A small network was shown many inputs. Here are its activations along a few directions, one row for each input.
In each table, some parts of the input vary, and every possible input appears once, in random order.
Descriptions start from the smaller parts, as in this example, which fits no table here: one of 6 places along a line, together with either a single point or one of 9 places around a ring or (one of 3 separate values, together with one of 5 places around a ring).
Shared parts are said once, and a part with two or three values counts as separate values.
(in the rows, 128 means zero)

Table:
x1: [122 147 134 128 125  98 101 120 152 132 135 147 130 109  95 134 131]
x2: [175 128 110 107 148 129 152 132 110 134 128 105 110 129 133 115 136]
x3: [155 150 116  86 153 117 118 119 125 137 137 110 100 117 128  97 140]
x4: [166 126 137 107 132 138 146 139 105 124 119 113  96 156 154  97 126]
x5: [166 130 129 124 139 134 152 142 118 121 130 104 111 137 152  93 135]
x6: [130 126 155 150 100 120 129 144 137 116 117 151 136 151 122 133 125]
x7: [143 125 130 150 115 116 131 128 142 131 124 137 142 126  99 149 128]
x8: [120 136  97 151 144 120 131 121 127 114 131 132 145 136 121 162 120]
x9: [119 136 122 166 137 129 125 123 131 115 124 125 138 141 139 140 107]
x10: [ 21  36 153  54  87 206 124 124 102 189 144 124 137  47 138 126 157]
x11: [100 159 103 131 149 108  98 108 143 118 141 138 135 124 116 143 124]
x12: [114 139 126 147 124 132 122 129 126 113 115 142 140 160 147 146 110]
x13: [134 126 152 165 110 118 135 136 148 120 120 137 144 132 119 130 125]
Describe the family of inputs behind these rows. -> either a single point or (one of 3 separate values, together with one of 4 places along a line)
Which other rows does x11 become when the choice among 3 separate values takes its other values? List them by row number. -> x1, x3
Which other rows does x9 become when the place on the line of 4 takes its other values? List them by row number. -> x8, x11, x12

Table:
x14: [ 64 127 122 124 137 139 100 108 134 140 138 129 143  96 133 140 121]
x15: [143  85 142 113 116 164 167 147 104 147 124 106 121 114 157 108 136]
x16: [130 108  99  94 150 156 146 127 104 146 143  99 116  98 151 115 139]
x17: [228 206 115 194 162  45 127 124 158  72 117 135 108 190  94 126 106]
x18: [105 104 129 125 105 127 118 124 135 142 137 146 140 101  83 155 140]
x19: [204 215  83 193 190  59 131 116 142  60 119 124 114 204 126 138  96]
x20: [121 123 146  70 107 139 113 131 133 154 134 135 115 111 128  99 152]
x21: [ 91 129 118  74 134 157 112 120 115 139 136 118 125 128 152 111 143]
x22: [103  88 139 138  99 146 138 142 112 138 119 148 145 123 124 163 122]
x23: [ 75 104 162 149 102 150 120 133 135 134 124 135 153 115 138 131 125]
x24: [ 85 117 150 131 107 127  97 116 152 146 140 141 134  84 103 126 132]
x25: [112 105 159  89 100 162 132 144 110 147 115 132 121 137 163 106 133]
x26: [ 82 112  98 124 132 142 119 118 117 132 140 134 148 114 113 168 131]
x27: [223 195 129 209 157  66 151 135 142  67  93 130 121 219 133 133  91]
x28: [152 102 129  94 123 141 147 135 127 155 142 109 114  87 122 101 154]
Changing only one part turns x20 into x25. The same change can be made to x17. Which row results? -> x27
Describe the family of inputs behind these rows. -> one of 3 separate values, together with either a single point or one of 4 places along a line

Table:
x29: [185 177 127 226 151  79 152 138 141  66 101 137 139 208 138 150  90]
x30: [111  93 149  76  97 164 131 138 118 164 126 123 134 108 132 117 153]
x31: [ 86  83 123 117 108 163 127 127 121 149 144 123 140  91 119 141 140]
x32: [ 83  91 150 101  93 152 122 139 121 146 131 142 144 108 116 136 150]
x33: [229 219 101 166 186  46 127 116 154  76 124 119 102 176 107 108 117]
x34: [ 50 111 117 107 126 157 106 112 126 145 135 132 154  94 141 151 130]
x35: [ 69 103 111  79 131 163 114 112 108 156 138 128 127  97 140 139 132]
x36: [ 96  88 149  88  98 160 128 132 113 162 126 133 135 107 117 131 145]
x37: [ 57 106 110  95 122 161 106 114 120 142 142 135 137 103 138 145 134]
x38: [ 90  88 155 105  95 157 113 130 120 164 134 138 121  90 125 121 130]
x39: [106  97 157  71 110 157 140 139 117 158 130 116 131 103 133  99 164]
x40: [204 211  95 195 166  40 118 116 164  70 126 149 115 185  90 146 101]
x41: [104  92 155  90  95 157 125 137 125 167 134 137 118  87 141 105 139]
x42: [ 77  88 129 130 113 160 129 126 126 153 138 123 157  83 122 145 137]
x43: [ 77  95 156 116  94 154 121 132 131 151 123 138 162 105 117 143 143]
x44: [112  85 124  86 120 164 139 135 110 161 142 109 128  81 138 121 149]
x45: [232 215  92 171 174  53 120 118 154  86 121 128 105 182 106 124 107]
x46: [ 82 110 109  68 134 166 114 123 107 158 143 117 128  97 155 121 141]
x47: [221 178 116 185 157  91 156 147 121  75 105 120 112 208 152 120 100]
x48: [ 82 111 118  64 139 165 123 113 117 151 139 106 124  98 156 108 147]
x49: [111  86 132  82 125 163 150 126 119 157 140 100 124  82 138 106 156]
x50: [195 219 104 208 174  36 114 119 167  71 123 143 132 177  93 152 100]
x51: [100  97 163  88 106 154 126 137 124 159 138 121 117  87 141  89 148]
x52: [ 98  78 125  97 117 161 138 124 111 159 137 120 128  82 124 138 140]
x53: [219 181 124 184 161  96 159 136 128  72 104 106 111 211 151 104 105]
x54: [216 210  94 182 174  48 116 112 151  82 120 134 106 183  92 141  99]
x55: [ 71  93 163 130  92 147 112 131 139 152 129 149 146  84 126 133 129]
x56: [193 173 118 213 145  83 152 139 134  63 107 139 122 216 135 142  92]
x57: [206 171 118 199 153  91 150 136 121  75 102 124 114 213 136 137  90]
x58: [ 79  89 156 117  87 151 112 133 133 150 136 151 129  92 123 127 132]
Changing only one part turns x29 into x57. The same change can be made to x42. Which row results? -> x52
Describe the family of inputs behind these rows. -> one of 5 places along a line, together with either one of 2 separate values or one of 4 places along a line
Which other rows does x56 become when the choice among 2 separate values takes its other values? List them by row number. -> x40
Start at x39 and move only the place on the line of 5, one step at a time. The first step leads to x30. Which rows follow, in order? -> x36, x32, x43
